These are the activations of a small neural network, seen along a few directions. Each row is one input.
Each table varies a few parts of the input and shows all the possible inputs, shuffled.
Descriptions start from the smaller parts, as in this example, which fits no table here: values(2) and (point or line(11) or (line(4) and ring(8))).
Shared parts are said once, and a part with two or three values counts as separate values.
(in the rows, 128 means zero)

Other details of the inputs shift rows strongly along two fixed directions, in all tables alike. That doesn't count.

Table:
x1: [132 125 127 137 112 146 110 167 163 167 173 121 141 137]
x2: [116 158 127 119 139 125 109  99 128  70  78 112 102 163]
x3: [112 152 119 132 110 151 102 161 152 147 159  90 144 127]
x4: [115 127 122 134 103 153 116 173 143 174 162 103 153 111]
x5: [127 122 131 127 144 107 147 102 135  98 111 132 106 175]
x6: [130 162 135 109 132 102 123 101 149  62  78 108  95 194]
x7: [122  80 124 156 107 155 139 171 129 224 212 153 168  73]
x8: [127 123 136 122 146 105 145 105 133 100 117 137 101 172]
x9: [115 163 127 134 103 152  72 148 162 119 160 103 107 162]
x10: [111 160 123 126 103 146 104 160 172 130 139  81 124 170]
x11: [123 105 126 135 138 135 127 116  89 140 112 148 150  71]
x12: [109 127 121 145 113 143 123 157 167 167 167 111 139 156]
x13: [134 114 130 116 144 127 154 125 108 129 106 137 138 120]
x14: [136 167 139 100 143 115 138 115 130  68  92 114  80 200]
x15: [135 125 128 121 137 122 140 114  96 130 119 135 139  86]
x16: [122 163 131 125 103 133  90 155 182 115 151  89 105 188]
x17: [162  75 143 116 157  90 185  76  53 113  80 194 130  50]
x18: [145  97 131 136 128 112 141 115 113 136 119 150 146  94]
x19: [107  88 118 151 115 161 144 176 127 221 190 129 174  81]
x20: [129 129 125 120 131 110 138 114 125 105  93 128 127 136]
x21: [124 129 121 128 111 159 124 174 142 183 168 111 146 122]
x22: [135 109 127 143 135 122 114 103 111 120 113 150 137  97]
x23: [119 107 122 130 144 114 160 114 118 131 112 143 133 135]
x24: [131 137 134 128 139 116 103 100 125  86 104 137 106 140]
x25: [108 119 120 137 115 156 135 167 138 191 180 113 141 126]
x26: [140 124 131 121 140 115 144 113 131 113  99 139 130 145]
x27: [122 172 129 109 140 112 122  99 140  57  80  98 101 179]
x28: [132 136 132 124 136 126 113 105 111  96 110 138 102 123]
x29: [134 145 129 124 136 108 124 101 132  90 100 125 126 137]
x30: [130 128 120 129 137 113 133 110 117 114 105 135 144 105]
x31: [118 138 120 131 112 156 119 168 162 160 151 101 144 148]
x32: [128 120 134 119 143 116 156 111 118 112 124 140  99 151]
x33: [128 141 134 126 137 127 117 110 101 101 108 136 108 120]
x34: [141  75 120 139 139 126 164 131  97 179 123 171 178  57]
x35: [146  99 132 139 137 113 134 113 105 143 136 161 155  63]
x36: [130 130 125 143 101 148 102 161 145 169 189 124 151  94]
x37: [117 151 124 123 102 149 109 165 151 153 156  91 125 144]
x38: [117 111 128 127 145 121 163 112 117 127 109 135 128 138]
x39: [142 124 128 133 135 109 127 103 123 106 115 136 135 113]
x40: [122 178 125 123 107 143  90 152 171 110 160  84 102 169]
x41: [136 137 138 115 131 115 141 120 109 105 108 130 108 133]
x42: [142 146 136 104 141 117 140 114 131  84 103 127  89 174]
x43: [120 170 125 130 107 146  98 160 153 132 165  92 120 145]
x44: [150  91 129 135 138 118 150 119 114 145 122 159 150 100]
x45: [123 118 119 137 137 125 119 109 109 121 100 145 141  98]
x46: [129 128 129 136  95 146 108 166 151 165 179 120 138 119]
x47: [148  63 133 131 165 110 171  72  24 144  80 204 159   4]
x48: [120 153 137 110 146 112 150 109 125  79 105 118  77 199]
x49: [113 137 118 152 106 154  82 152 157 159 157 113 148 117]
x50: [146 123 137 114 136 118 144 117 120 110 119 149 115 141]
Each input here is: line(5) and ring(10).
The inputs of x25 and x21 match in every part but the line(5) part. If x48 is changed in the same way as x25 into x21, which row does it become?
> x14
A walk changes only the ring(10) part. It starts at x45 and steps to x2. List the rest of the walk in order.
> x11, x47, x33, x28, x9, x24, x22, x49
Which other rows does x15 become when the ring(10) part takes its other values? List them by row number.
> x3, x27, x29, x30, x35, x36, x39, x40, x43

Table:
x51: [147 104 136 147 132 102 160 116  60 169 159 185 160  17]
x52: [123 164 101 128 120 140 103 150 169 126 130  95 154 127]
x53: [148 139 127 118 135  92 185 116 127 114 100 140 125 146]
x54: [158 108 142 101 162 128 163 120 122 111  94 136 134 160]
x55: [117 144 121 130 115 146 139 167 145 165 141 129 113 180]
x56: [161 160 136 118 122  97 142 110 111  93 111 144 108 111]
x57: [151 128 155 104 112 112 127 117 106  92  99 147 106 121]
x58: [146 127 130 114 157 138 119 109 118  96  67 126 152 129]
x59: [155  79 129 126 144 141 142 129  59 174 141 200 143  25]
x60: [140 102 134 112 130  91 173 105 131 111  97 112 118 141]
x61: [139 129 147 120  90 138  88 161 145 130 143  95 107 134]
x62: [129 126 121 117 164 150 116  98 107 106  74 134 133 135]
x63: [108 157 113 136 141 149  96 130 153 128 147  82 160 138]
x64: [126 124 124 116 141 169 128 154 150 158 149 112 123 181]
x65: [111 154 115 133  92 133 106 140 169 128 125  91 152 129]
x66: [130 165 130 130 102 151  97 161 129 144 152 132  95 145]
x67: [126 126 134 118 121 117 126 113 118  97  61 134 141 126]
x68: [131 124 128 168 118 104  79 117 189 121 188 144 130 160]
x69: [107  95 136 127 145 110 169 101 109 116 107 123  97 153]
x70: [139 150 133 110 151 101 132 102 101  85 135 139 109 113]
x71: [114 148 112 123 159 106 131  98 113  90  97 126 144 117]
x72: [162 149 148 114 123 109 131 127 101  98  97 155 106 124]
x73: [143 136 122 116 133 145 143 148 172 143 157  92 144 163]
x74: [119 100 118 160 117 126 171 167 116 226 196 150 186  68]
x75: [ 94 142 117 133 100 158  91 147 147 143 116 110 131 147]
x76: [130 141 132 118 154 125 132 106  94  89 129 150  89 119]
x77: [163 149 130 103 139 106 136 109 116  84 119 139 110 107]
x78: [123  90 137 113 138 116 159 111 110 126  89 132  97 159]
x79: [ 96 114 124 140 141 120 126  90 105 101  81 114 115 122]
x80: [118 133 115 116 132 155 132 167 150 156 148 124 115 176]
x81: [123  73 116 155 169 154 148 101  71 171 123 167 187  28]
x82: [124 153 112 125 120 152  91 168 158 130 115 107 152 139]
x83: [134 126 146 108 119 125 124 106  95 102 105 155  87 127]
x84: [101 149 120 145 122 140 150 157 144 155 159 120 112 174]
x85: [113 157 139 126  97 124 104 138 141 123 179 103 114 130]
x86: [135 145 113 116 124 130 147 161 172 141 156 104 136 157]
x87: [129 153 138 132 137 116 139 106  88  98 121 155  86 124]
x88: [ 97  98 114 162 103 139 124 147 118 204 172 132 204  34]
x89: [151 138 144 108 112 100 139 100 116  87 114 135 108 109]
x90: [ 91 157 102 143 135 159  99 146 146 130 140 106 133 139]
x91: [171 129 151 100 149 133 120 114 106  90 105 139 116 124]
x92: [ 99  70 124 158 110 153 167 161 114 224 193 153 166  72]
x93: [135 134 124 112 125 143 135 179 162 145 141 116 134 170]
x94: [122 102 115 161 140 107 159 111  72 174 121 173 196  21]
x95: [111 109 125 125 133 125 115 100 106 110  62 122 115 128]
x96: [121 135 111 117 154 135 120 111 107 105  72 146 125 129]
x97: [133 159 134 122 133 145  97 134 141 122 185  95 125 133]
x98: [114 127 126 134  99 142  86 157 157 136 105  83 142 138]
x99: [130 124 147 118 130  91 127  92 100  91 125 115  99 112]
x100: [126 129 124 110 164  96 175 109 117 106 124 136 126 148]
x101: [146 138 118 117 156 125 131  91 129  91  82 114 154 116]
x102: [106 123 129 120 104 149 135 158 150 159 143 120 113 178]
x103: [120 138 125 123 146 140 140 141 157 143 174  92 142 168]
x104: [102 121 129 131 115 115 138 143 156 147 162  80 125 162]
x105: [128 121 123 125 126 101 129  94 128  96  71 103 136 110]
x106: [138 110 127 162 113 134  68 130 183 136 164 164 110 173]
x107: [103 138 114 130 139 149 143 157 149 146 166 115 115 170]
x108: [157 157 131 116 121 150 101 141 156 122 169  95 126 127]
x109: [134 145 130 127 108 134 142 179 156 155 134 121 132 174]
x110: [140  91 146 109 131 104 162 122 121 116  83 124 116 153]
x111: [122 128 138 124  97 150  85 150 134 141 149 103  88 140]
x112: [105 163 109 143 110 155  95 156 142 150 114 119 131 149]
x113: [124 150 133 130 136 168  97 138 134 127 179 106 105 140]
x114: [122 165 119 139 103 143  98 168 153 139 108 111 150 144]
x115: [137 117 135 108 125  95 181 106 132 108 103 132 125 144]
x116: [122 115 126 176 121 128  78 120 182 126 182 155 110 167]
x117: [153 123 144 112 117  96 131  99 116  90 109 115 101 106]
x118: [118 131 145 122 127 119 135  96  94  92 124 146  86 121]
x119: [104 151 117 146 145 120 137 101 101 104  84 142 122 128]
x120: [ 99 136 129 127 109 119 146 144 157 144 168 100 132 165]
x121: [149  88 130 139 126 185 107 161  99 212 191 157 160  46]
x122: [146 100 112 154 128 112 162 118  88 174 105 173 198  15]
x123: [163 138 141 100 140 119 124 127 106  89 104 151 108 119]
x124: [ 90 140 117 144 110 125  95 132 152 132 136  71 143 131]
x125: [169 105 133 150 134  80 114  78 165  85 123 176 123 139]
x126: [170  94 144 146 134  93 102  96 155  89 109 188 121 151]
x127: [125 112 132 119 176 134 171  99 109 112 119 135 114 160]
x128: [137 107 146 105 125 107 169 124 122 112  88 143 123 156]
x129: [116  75 133 161 103 155 117 153  97 206 198 136 142  34]
x130: [ 78 147 116 148 108 152 102 137 146 133 135 102 130 141]
What is each input in this table made of?
> ring(5) and (point or (values(3) and line(5)))
The inputs of x66 and x87 match in every part but the ring(5) part. If x62 is changed in the same way as x66 into x87, which row does it become?
> x81
The inputs of x106 and x125 match in every part but the ring(5) part. If x64 is changed in the same way as x106 into x125, which row does it become?
> x73
The inputs of x74 and x53 match in every part but the ring(5) part. If x88 is changed in the same way as x74 into x53, which row does it become?
> x65
Which other rows does x55 become when the values(3) part takes its other values? List them by row number.
> x66, x112
Which other rows does x58 become when the values(3) part takes its other values? List them by row number.
> x54, x91
A walk changes only the ring(5) part. It starts at x99 and steps to x117. List the rest of the walk in order.
> x61, x111, x129
Which other rows does x108 become when the line(5) part takes its other values? List them by row number.
> x56, x77, x89, x117

Table:
x131: [137 104 134 133 139 119 136 109 110 125 120 158 125 113]
x132: [114 168 122 115 139 106 116 100 169  54  68  91 103 220]
x133: [127 109 130 124 144 121 162 117 103 134 116 147 130 119]
x134: [150 109 135 126 136 114 141 114 115 124 119 155 131 110]
x135: [123 138 118 144  94 166  87 182 154 183 180 105 160  95]
x136: [144 109 135 128 133 110 142 112 113 123 122 153 129 108]
x137: [ 97 181 121 123 102 162  90 177 196 127 162  62  93 233]
x138: [140 109 132 117 141 120 163 123 108 134 112 145 134 118]
x139: [129 110 131 122 143 117 165 116 104 132 120 140 131 116]
x140: [113 139 116 149  97 163  89 174 151 182 188 100 157  93]
x141: [130 118 129 130 137 128 122 109  99 120 106 144 132  95]
x142: [139 110 134 130 138 111 143 107 112 122 128 150 129 107]
x143: [122 173 135  97 137 110 137 113 149  60  89  94  75 225]
x144: [111 138 115 151  97 167  86 175 150 184 185 106 156  96]
x145: [136 124 130 126 132 120 129 112 102 118 108 140 135  90]
x146: [137 109 132 133 139 114 140 108 111 124 124 157 127 111]
What is each input in this table made of?
> point or (values(3) and line(5))
Which other rows does x131 become when the line(5) part takes its other values? List them by row number.
> x134, x136, x142, x146
Which other rows does x145 become when the line(5) part takes its other values? List them by row number.
> x135, x140, x141, x144
